Look-ups in named tables: a row name and a column name give one cell, copied from the table.

Table lav
cols = gugomo, bilopu, zizop, tokuri
taru: [77.60, 40.67, 40.69, 19.32]
mesivik: [42.90, 43.09, 54.98, 18.06]
zor: [57.57, 25.43, 22.61, 28.86]
zope: [21.40, 52.47, 37.34, 21.66]
mevabaz: [49.51, 30.18, 2.03, 3.31]
zif: [62.96, 40.50, 12.67, 1.86]
bam: [34.41, 32.90, 10.73, 40.93]
rotavez: [59.38, 71.96, 6.84, 45.23]
voz: [20.43, 64.96, 70.64, 48.01]
nup: [48.20, 27.09, 21.96, 40.52]
bufide: [42.94, 40.25, 42.52, 29.36]
fak: [53.55, 31.91, 12.96, 70.32]
zer: [32.28, 48.43, 43.39, 46.10]

What is the zizop of nup in lav? 21.96
What is the tokuri of fak in lav? 70.32
What is the bilopu of fak in lav? 31.91
What is the gugomo of bufide in lav? 42.94
What is the gugomo of rotavez in lav? 59.38
What is the gugomo of bam in lav? 34.41
What is the gugomo of zer in lav? 32.28
What is the tokuri of bufide in lav? 29.36
What is the tokuri of zif in lav? 1.86
What is the bilopu of zope in lav? 52.47
What is the gugomo of zor in lav? 57.57
What is the tokuri of mesivik in lav? 18.06
What is the zizop of fak in lav? 12.96
What is the gugomo of fak in lav? 53.55
What is the tokuri of zor in lav? 28.86
What is the zizop of mevabaz in lav? 2.03
What is the tokuri of mevabaz in lav? 3.31
What is the zizop of zope in lav? 37.34
What is the tokuri of rotavez in lav? 45.23
What is the bilopu of mesivik in lav? 43.09

Table vagul
fields: dol, peg, gev, bomomar, kemakom, ges, zof, folur, lag, romek
vupavev: [129, 85, 151, 71, 65, 148, 128, 107, 104, 96]
torigo: [84, 16, 191, 13, 17, 165, 158, 92, 86, 53]
pepozi: [168, 65, 113, 86, 52, 159, 63, 81, 34, 150]
fav: [55, 167, 71, 137, 158, 35, 121, 148, 165, 61]
los: [97, 138, 103, 134, 140, 96, 132, 123, 144, 104]
rubil: [102, 194, 65, 169, 164, 51, 99, 173, 145, 108]
bofav: [116, 137, 55, 173, 164, 81, 55, 133, 67, 168]
nebunan: [86, 119, 58, 152, 143, 64, 50, 141, 54, 142]

los, lag: 144
nebunan, romek: 142
nebunan, peg: 119
nebunan, kemakom: 143
torigo, ges: 165
vupavev, zof: 128
nebunan, gev: 58
nebunan, ges: 64
nebunan, zof: 50
rubil, peg: 194
bofav, zof: 55
rubil, folur: 173
los, romek: 104
los, bomomar: 134
vupavev, gev: 151
bofav, lag: 67
fav, folur: 148

Table beni
|  | zoke | kigit | zupepe | ses | gimo | risir | rol | pud | gemat |
|---|---|---|---|---|---|---|---|---|---|
| kupof | 17.8 | -17.1 | 22.3 | -45.6 | 16.5 | 42.5 | -2.7 | -31.0 | -23.7 |
| nolebe | -45.4 | 4.0 | -18.1 | 3.2 | -8.1 | -14.2 | 70.6 | 39.3 | -50.1 |
| zed | -65.1 | 38.3 | -4.1 | 7.0 | 16.3 | -1.0 | -35.3 | -7.5 | -4.1 |
| boro | -59.9 | 6.5 | -43.3 | 19.8 | -2.8 | -39.5 | 44.8 | 33.0 | -33.6 |
| rozoke | 33.3 | -36.3 | -19.9 | 40.7 | 8.4 | -46.7 | 3.8 | -8.2 | 17.4 |
| bufu | -1.0 | -37.7 | -25.6 | -13.2 | -14.9 | -47.6 | 8.3 | -2.1 | 28.8 |
| lur | -58.8 | 19.9 | -58.5 | -4.3 | -13.9 | 10.7 | 37.6 | 22.6 | 0.7 |

gimo of lur: -13.9
kigit of bufu: -37.7
zoke of lur: -58.8
gimo of kupof: 16.5
gemat of rozoke: 17.4
zoke of bufu: -1.0
zupepe of boro: -43.3
rol of kupof: -2.7
rol of rozoke: 3.8

rebomuf =
|  | salame | fodovo | melu | nak | radi | sado |
|---|---|---|---|---|---|---|
| pip | 5929 | 8505 | 9154 | 7892 | 5053 | 2147 |
| bunit | 3346 | 3552 | 8467 | 3618 | 5824 | 2870 |
| lar | 4242 | 6969 | 3243 | 2393 | 5757 | 8153 |
| gebok | 4738 | 5549 | 3051 | 8157 | 3131 | 7342 |
| giz | 7852 | 2307 | 3149 | 9314 | 6731 | 3736 |
| sugefas | 2704 | 3247 | 2794 | 3151 | 4834 | 8898 |
| damap | 3456 | 7597 | 5700 | 6864 | 7290 | 8694 |
| susivev | 4771 | 2917 | 8021 | 2591 | 4261 | 2592 |
| golevuf | 7554 | 2994 | 7957 | 2524 | 7068 | 2028 |
| muki | 4167 | 6631 | 6048 | 2010 | 7149 | 3656 |

What is the radi of lar in rebomuf?
5757
What is the sado of bunit in rebomuf?
2870
What is the radi of gebok in rebomuf?
3131
What is the salame of susivev in rebomuf?
4771
What is the melu of sugefas in rebomuf?
2794
What is the melu of susivev in rebomuf?
8021
What is the radi of bunit in rebomuf?
5824
What is the fodovo of giz in rebomuf?
2307
What is the melu of giz in rebomuf?
3149
What is the nak of susivev in rebomuf?
2591

retolek
            fara    voka   misike      pog      lin   tifudu
medos     26.958  -2.991   81.959   22.222   -1.958    3.931
zub       29.556   7.383   27.445   71.427  -18.843  -18.894
pizu      13.548  16.921  -43.438   61.864   -6.115  -13.220
tigasik  -14.825  14.963  -31.310  -45.644   34.061   32.362
kobape   -13.307  18.163  -54.078  -27.949   28.672   24.903
revemef  -13.600  12.980  -34.440  -42.158   34.435   31.991

kobape, tifudu: 24.903
pizu, tifudu: -13.220
medos, misike: 81.959
tigasik, fara: -14.825
kobape, misike: -54.078
pizu, voka: 16.921
kobape, fara: -13.307
revemef, voka: 12.980
pizu, misike: -43.438
revemef, tifudu: 31.991
tigasik, tifudu: 32.362
zub, misike: 27.445
revemef, misike: -34.440

peno
        pasukof  pim
vedezu       66   52
renid        84   27
gemi         82   40
zut          87   30
roner        90   25
modo         44   57
meruz        59   60

What is the pim of zut in peno?
30
What is the pim of renid in peno?
27
What is the pasukof of gemi in peno?
82
What is the pasukof of modo in peno?
44
What is the pasukof of zut in peno?
87
What is the pim of vedezu in peno?
52
What is the pim of roner in peno?
25
Row with the largest pim: meruz

Table bepib
	tezi	rig	zun	lotuv
voman	-0.3	0.4	0.3	-0.1
tez	-0.4	-0.2	0.2	0.1
tunupe	0.1	0.0	0.2	-0.1
rito	-0.2	0.0	0.1	0.0
nekiva	-0.3	-0.1	-0.3	-0.2
tosi	-0.1	0.2	0.0	0.6
kug	-0.2	0.1	0.1	0.8
giruri	0.1	0.0	-0.1	0.3
gefav	-0.3	0.1	0.0	0.8
vosagen	-0.6	0.6	0.2	0.8
radeza	-0.3	0.1	0.3	0.3

zun of vosagen = 0.2
lotuv of radeza = 0.3
tezi of tez = -0.4
rig of vosagen = 0.6
zun of kug = 0.1
lotuv of vosagen = 0.8

tezi:
	vutez	gorot	safirov	lodina
mav	55	55	210	208
mef	201	137	181	10
lifur	128	213	23	185

mav, safirov -> 210
mef, lodina -> 10
lifur, lodina -> 185
mef, safirov -> 181
lifur, gorot -> 213
lifur, vutez -> 128
mef, gorot -> 137
lifur, safirov -> 23
mav, gorot -> 55
mav, vutez -> 55
mef, vutez -> 201
Row with the largest vutez: mef

gug.tsv
	votobop	dofaf	siti	non	feg	razite	ketonuk
kigokep	50	90	27	48	71	76	76
taril	60	47	49	66	40	75	70
pav	87	51	88	77	23	77	38

What is the votobop of pav in gug?
87
What is the votobop of taril in gug?
60
What is the non of pav in gug?
77
What is the feg of taril in gug?
40
What is the siti of kigokep in gug?
27
What is the ketonuk of taril in gug?
70
What is the ketonuk of pav in gug?
38

rok =
fields: nutenad, nodared
zaze: [0.74, 0.43]
fakuz: [0.28, 0.37]
deta: [0.52, 0.73]
vib: [0.21, 0.32]
bikemol: [0.49, 0.47]
zuzus: [0.60, 0.53]
danup: [0.99, 0.74]
kup: [0.45, 0.51]
fisez: [0.60, 0.59]
malebi: [0.52, 0.71]
kemo: [0.59, 0.81]

What is the nodared of kup in rok? 0.51
What is the nutenad of danup in rok? 0.99
What is the nodared of fisez in rok? 0.59
What is the nodared of vib in rok? 0.32
What is the nodared of zaze in rok? 0.43
What is the nutenad of deta in rok? 0.52
What is the nutenad of zuzus in rok? 0.60
What is the nodared of danup in rok? 0.74
What is the nutenad of fakuz in rok? 0.28
What is the nutenad of bikemol in rok? 0.49
Row with the largest nodared: kemo

Table bes
           lon    tib    vud  morumod  mogofe    pib  fevol   mame  tovulid  fesakol
dezofif  65626  40658  69076    45025   41101  43562  45066  53298    69034    54727
tenetas  52306  50323  40644    55423   60168  65544  42316  66241    36448    47214
laro     54649  60267  63763    61069   39323  65492  58975  67905    48279    39669
bis      62866  53644  36673    54248   55399  63468  43929  63685    80593    62339
punub    57989  58689  59480    54441   64532  49273  60202  51921    51583    64819
nef      50368  65346  51422    58463   36547  68841  62670  69926    26629    64097
siroro   69523  56444  54527    62109   67574  62497  47295  54373    24992    48411
nane     37164  68157  48534    65559   59538  51129  68370  67958    72918    61174
vemigab  52806  41299  60704    54213   61545  65732  64758  72984    64361    62645
keve     57118  57499  47257    68406   71402  77436  65324  63024    61387    47460
pagi     55145  65582  66132    51442   80568  28868  66834  65062    51599    42265
badad    42555  61474  55159    46098   81593  42164  65911  72663    40407    62472

What is the lon of laro in bes?
54649
What is the fevol of dezofif in bes?
45066
What is the tovulid of nef in bes?
26629
What is the pib of laro in bes?
65492
What is the pib of tenetas in bes?
65544
What is the vud of keve in bes?
47257
What is the morumod of dezofif in bes?
45025
What is the tib of vemigab in bes?
41299
What is the fesakol of badad in bes?
62472
What is the pib of nane in bes?
51129
What is the morumod of tenetas in bes?
55423
What is the mame of nane in bes?
67958
What is the lon of nane in bes?
37164
What is the fesakol of tenetas in bes?
47214
What is the pib of nef in bes?
68841
What is the tovulid of badad in bes?
40407
What is the fesakol of siroro in bes?
48411
What is the fevol of siroro in bes?
47295
What is the vud of tenetas in bes?
40644
Row with the largest lon: siroro

